Look-ups in named tables: a row name and a column name give one cell, copied from the table.

dizo =
|  | guz | lefada |
|---|---|---|
| fiz | 8 | 10 |
| tus | 11 | 53 |
| teg | 42 | 40 |
| sif | 41 | 50 |
| vikunu | 95 | 68 |
| rapopa | 34 | 57 |
| luto | 82 | 53 |
| zibunus | 35 | 27 |
| mubon | 51 | 52 |
| lemevu | 19 | 21 |

sif, lefada => 50
teg, guz => 42
luto, lefada => 53
teg, lefada => 40
mubon, lefada => 52
luto, guz => 82
fiz, guz => 8
tus, lefada => 53
Row with the largest guz: vikunu

bado.tsv
	kerevak	mulavi	bal	sotik	gid	perodi
luvomak	-4443	-4657	-4671	-5593	-4121	-5441
monop	5502	-4650	-5030	-5736	475	-8158
simuv	-4011	-4858	-5577	-4403	-5101	-7768
pez	-7919	-5639	-6922	-4737	-4651	-5633
lepi	-4722	-4825	-4787	-5309	-4690	-5272

simuv, sotik => -4403
simuv, gid => -5101
monop, mulavi => -4650
pez, mulavi => -5639
simuv, perodi => -7768
pez, perodi => -5633
pez, sotik => -4737
Row with the largest bal: luvomak

kig:
,puz,zinenep,fomi
lun,9,101,83
nus,46,114,97
nefetug,19,138,67
dud,151,220,58
robap,32,119,83
tul,99,32,185
zimig,75,31,167
sisan,83,15,182
foto,200,113,162
nup,26,150,59
sokef,70,27,173

What is the zinenep of dud in kig? 220
What is the fomi of nus in kig? 97
What is the fomi of dud in kig? 58
What is the puz of foto in kig? 200
What is the fomi of foto in kig? 162
What is the puz of sisan in kig? 83
What is the fomi of lun in kig? 83
What is the puz of dud in kig? 151
What is the puz of robap in kig? 32
What is the puz of tul in kig? 99
What is the fomi of zimig in kig? 167

pinil.tsv
	mol	lobur	rurov	zudopu	givan	fibup	sinukas	zufatar	suk
faz	94	84	64	60	174	59	180	85	171
dig	155	161	181	179	97	179	95	166	96
san	156	162	197	200	59	200	70	183	94
padutod	187	198	220	234	42	238	49	215	81
rul	158	173	237	229	46	222	58	201	69
suv	150	152	203	196	64	203	80	163	84
sopi	176	189	249	235	51	235	51	218	52
tofeg	129	126	72	80	170	83	168	104	148
dokines	63	45	35	20	204	19	209	50	193
zin	155	165	201	194	73	199	79	184	82

fibup of dig: 179
lobur of zin: 165
zufatar of dokines: 50
sinukas of rul: 58
lobur of dig: 161
rurov of san: 197
suk of suv: 84
sinukas of faz: 180
mol of padutod: 187
lobur of rul: 173
suk of sopi: 52
Which row has the largest rurov? sopi

koge:
cols = miton, feb, suk, somike, fev, roz, garabom, sefa
saranak: [52445, 52608, 48328, 50929, 52773, 50571, 52782, 63750]
pofifa: [60483, 60993, 70491, 64112, 58193, 67717, 56346, 36790]
rimavu: [54047, 54232, 53777, 54491, 55082, 53223, 55368, 55067]
tafat: [64608, 63505, 77662, 67266, 59416, 73599, 58066, 28082]
mim: [65556, 66753, 84431, 72342, 60750, 79986, 56744, 21885]
mebisut: [63975, 60823, 70709, 61734, 56713, 69236, 56897, 37395]
pob: [41546, 47880, 35139, 47597, 52627, 37367, 50461, 77429]
gezazaf: [53834, 55413, 56598, 57076, 56289, 54985, 55550, 51413]

What is the somike of mebisut in koge?
61734
What is the roz of gezazaf in koge?
54985
What is the suk of saranak in koge?
48328
What is the somike of tafat in koge?
67266
What is the sefa of gezazaf in koge?
51413
What is the garabom of pofifa in koge?
56346
Which row has the largest fev? mim

zirile
cols = fil, rap, bevik, ler, zotek, sibu, latom, febu, nerefab
ridigad: [164, 119, 127, 194, 92, 5, 78, 79, 84]
kubis: [79, 83, 76, 150, 29, 88, 102, 119, 88]
fivuv: [75, 110, 70, 105, 109, 25, 159, 68, 89]
mos: [62, 139, 36, 92, 140, 119, 160, 116, 90]
mipetal: [46, 137, 106, 126, 106, 74, 119, 109, 119]
tinef: [99, 126, 143, 119, 119, 77, 98, 53, 57]
lam: [120, 126, 77, 152, 44, 36, 46, 113, 83]
dez: [64, 135, 50, 90, 119, 119, 159, 103, 84]
puru: [119, 119, 55, 130, 30, 46, 41, 129, 119]
maf: [124, 38, 92, 196, 26, 94, 215, 77, 134]
nev: [72, 109, 60, 110, 91, 119, 137, 94, 87]

mipetal, rap => 137
ridigad, rap => 119
ridigad, sibu => 5
fivuv, bevik => 70
maf, sibu => 94
maf, latom => 215
lam, nerefab => 83
ridigad, nerefab => 84
nev, fil => 72
fivuv, latom => 159
dez, febu => 103
fivuv, rap => 110
mos, febu => 116

Table lir
|  | dilugit | bem | zulesa | pak | gem | lugov |
|---|---|---|---|---|---|---|
| fuf | 115 | 123 | 113 | 117 | 119 | 159 |
| nefil | 123 | 118 | 121 | 120 | 121 | 94 |
| sem | 109 | 114 | 125 | 120 | 113 | 81 |
| tar | 106 | 111 | 127 | 121 | 111 | 98 |
| kekome | 116 | 117 | 117 | 124 | 120 | 36 |
| futilis | 120 | 115 | 125 | 113 | 116 | 51 |
| fedofeb | 122 | 124 | 117 | 121 | 125 | 48 |
| sos | 119 | 117 | 119 | 117 | 123 | 198 |
| pev | 119 | 129 | 110 | 115 | 120 | 146 |
| vuf | 116 | 122 | 117 | 118 | 121 | 72 |

zulesa of pev = 110
bem of fuf = 123
bem of sem = 114
bem of vuf = 122
pak of fedofeb = 121
bem of kekome = 117
pak of sem = 120
dilugit of kekome = 116
gem of kekome = 120
zulesa of fedofeb = 117
zulesa of nefil = 121

tikefun =
|  | banemez | lirote |
|---|---|---|
| lazaf | 32974 | 23255 |
| mitufo | 22199 | 47158 |
| kimul | 41481 | 79583 |
| nev | 31114 | 60150 |
| tize | 53792 | 60732 |
| gutosat | 47880 | 27909 |
| mizumap | 18887 | 43493 |
| vumuti | 17976 | 71610 |
| metelu | 50277 | 19953 |
| setusaz | 36523 | 42229 |
| mosebi | 32874 | 58053 |

banemez of lazaf is 32974
lirote of mizumap is 43493
banemez of nev is 31114
lirote of lazaf is 23255
lirote of nev is 60150
lirote of metelu is 19953
lirote of mosebi is 58053
banemez of mosebi is 32874
banemez of tize is 53792
lirote of gutosat is 27909
lirote of mitufo is 47158
banemez of gutosat is 47880
banemez of kimul is 41481
banemez of setusaz is 36523
lirote of tize is 60732
banemez of vumuti is 17976
Which row has the largest banemez? tize

